A small network was shown many inputs. Here are its activations along a few directions, one row for each input.
Each table varies a few parts of the input and shows all the possible inputs, shuffled.
A made-up example of a description, with smaller parts first: one of 6 places along a line, together with either a single point or one of 11 places around a ring or (one of 2 separate values, together with one of 8 places around a ring).
Shared parts are said once, and a part with two or three values counts as separate values.

Other details of the inputs shift rows strongly along two fixed directions, in all tables alike. That doesn't count.

Rows:
x1: [  9  -7   2  -7  -8   3   3   8  -6  -5 -26  -4  22]
x2: [  7 -17   2   7   8 -21   7 -32  -6 -22  -4 -11  -8]
x3: [ -1  -2  14  -6 -12   8  -3  13   2  -6 -29 -12  22]
x4: [-15  15   5 -11   0  12  -1  29   4  15   2   5   5]
x5: [ -3  -7  -1  10   5 -13  -2 -13  -3 -13   5   4 -10]
x6: [ 18 -18  -2   2  -6 -13   1 -19  -9 -12 -23  -3  11]
x7: [-10  15 -13   3  10  25  -2  16  16  32  32   0  14]
x8: [  1   0   9  -5 -13   5  -1   9   5   2 -28 -10  14]
x9: [  3  -4 -14  13  14 -15   5 -17  -6 -12  21  10 -28]
x10: [ 5 -4 -7  2  7 -9  2 -6 -7 -8  2  4 -6]
x11: [-12  19  11 -16  -7  20  -2  24   5  17  12   2  -3]
x12: [  0  -3  10  -5 -11   8   6  11   4  -5 -29 -13  18]
x13: [ 12 -14  -4   6  -4  -6   6  -8  -5 -15 -19  -2   7]
x14: [  5 -12   6   3   2 -13   2 -15  -2 -16 -17 -13   5]
x15: [-14  18  -1  -2  12   0  -3  -2   1   9  46  10 -39]
x16: [  6  -8   9  -5  -5  -6   2 -11  -1  -5 -17 -12   7]
x17: [  6  -4   5  -6 -13  11  -1  13  -5  -5 -25  -1  23]
x18: [  7  -4 -15  12  11 -17   2 -22  -5  -8  21  11 -30]
x19: [ -2  14   0 -11  -6  16  -3  20  -2  13  12  12  -3]
x20: [ 13  -9   1  -2 -17   4   1   5  -1  -3 -35  -3  22]
x21: [  1  -4   5   0 -14   2  -3  10   6   4 -33  -2  19]
x22: [-14  14   1  -2   1   9   1  25   7  11   6   8  -5]
x23: [ -5  18   1 -11  -6  17  -7  25  -1  16   8  12   0]
x24: [  6  -8  -6   8   5 -10  -2 -13  -9 -15   5   6  -9]
x25: [ -6   6 -17   7  23   4  -2 -13   7  22  49   0  -1]
x26: [ -3  -3  -8  10  17 -24   0 -25  -3  -4  30  10 -33]
x27: [  9 -22   3  13   5 -22   4 -37  -7 -30  -4 -10 -10]
x28: [ 10 -17   2   9   6 -25   1 -35  -4 -17  -6  -9 -11]
x29: [  7 -14  -4  12  -3  10 -10 -13   7   8  -9 -15  44]
x30: [-13  15   4  -6  -4  10  -7  19   5  15   9  11  -4]
x31: [-13  17   7 -10  -3  17   3  30   7  11   0  -2   0]
x32: [ -4  17  -1 -14  -3  13  -3  26   0  19   7  10   0]
x33: [-10  13  -3  -1  10   0   6  -2   4   8  37   6 -36]
Each input here is: one of 3 separate values, together with either a single point or (one of 2 separate values, together with one of 5 places along a line).
Changing only the choice among 3 separate values turns x28 into x8. The same change can be made to x2. Which row results?
> x12
Which other rows agree with x5 in the choice among 3 separate values? List them by row number.
> x3, x11, x15, x17, x19, x23, x24, x27, x29, x30
Which other rows does x33 become when the choice among 3 separate values takes its other values? List them by row number.
> x11, x16
Start at x2 and move only the place on the line of 5, one step at a time. The first step leads to x14. Which rows follow, in order?
> x4, x10, x1
Which other rows does x4 become when the choice among 2 separate values takes its other values? List them by row number.
> x26

Rows:
x34: [  4  -7   6   0 -10   0   0   4   0  -7 -28  -6  15]
x35: [  7  -7   4  -2 -10  -2   0   4  -1  -5 -29  -4  17]
x36: [ -7  12   4 -10  -6  14  -1  26   2  11  -5   4   7]
x37: [  8  -7   7  -3 -12   1  -2   2  -3  -7 -27  -5  18]
x38: [-8 10 -2 -2  2 16 -6 11  8 20 16  1 12]
x39: [-2  4  4 -6 -1  2  2  5  1  2 -2 -2 -2]
x40: [ -3   1  -5   7  10 -12   1 -14  -2  -5  23   7 -28]
x41: [ -4   2  -4   4  13 -10   4 -13  -3  -6  25   4 -27]
x42: [-2  3  2 -3 -3  2  1  7  2  2 -4  1 -2]
x43: [ 0  3  2 -5 -4  6  1  9 -3  0 -4  1  4]
x44: [-7 10 -5 -1  5 17 -2 14  7 17 16  0 12]
x45: [ 24 -36  -9  23   3 -25   0 -50  -3 -21 -23 -17  21]
x46: [ -8  12   9 -12  -6  13  -1  21   3  10  -5  -1   6]
x47: [ -3   1  -6   6  11 -12   1 -12  -4  -4  23  10 -26]
x48: [  2   1  -6   3  10  -9   3 -13  -5  -5  25   8 -26]
What is each input in this table made of?
> one of 3 separate values, together with either a single point or one of 4 places along a line
Changing only the choice among 3 separate values turns x48 into x43. The same change can be made to x35. Which row results?
> x36
Which other rows does x45 become when the choice among 3 separate values takes its other values? List them by row number.
> x38, x44
Which other rows does x41 become when the choice among 3 separate values takes its other values? List them by row number.
> x39, x46
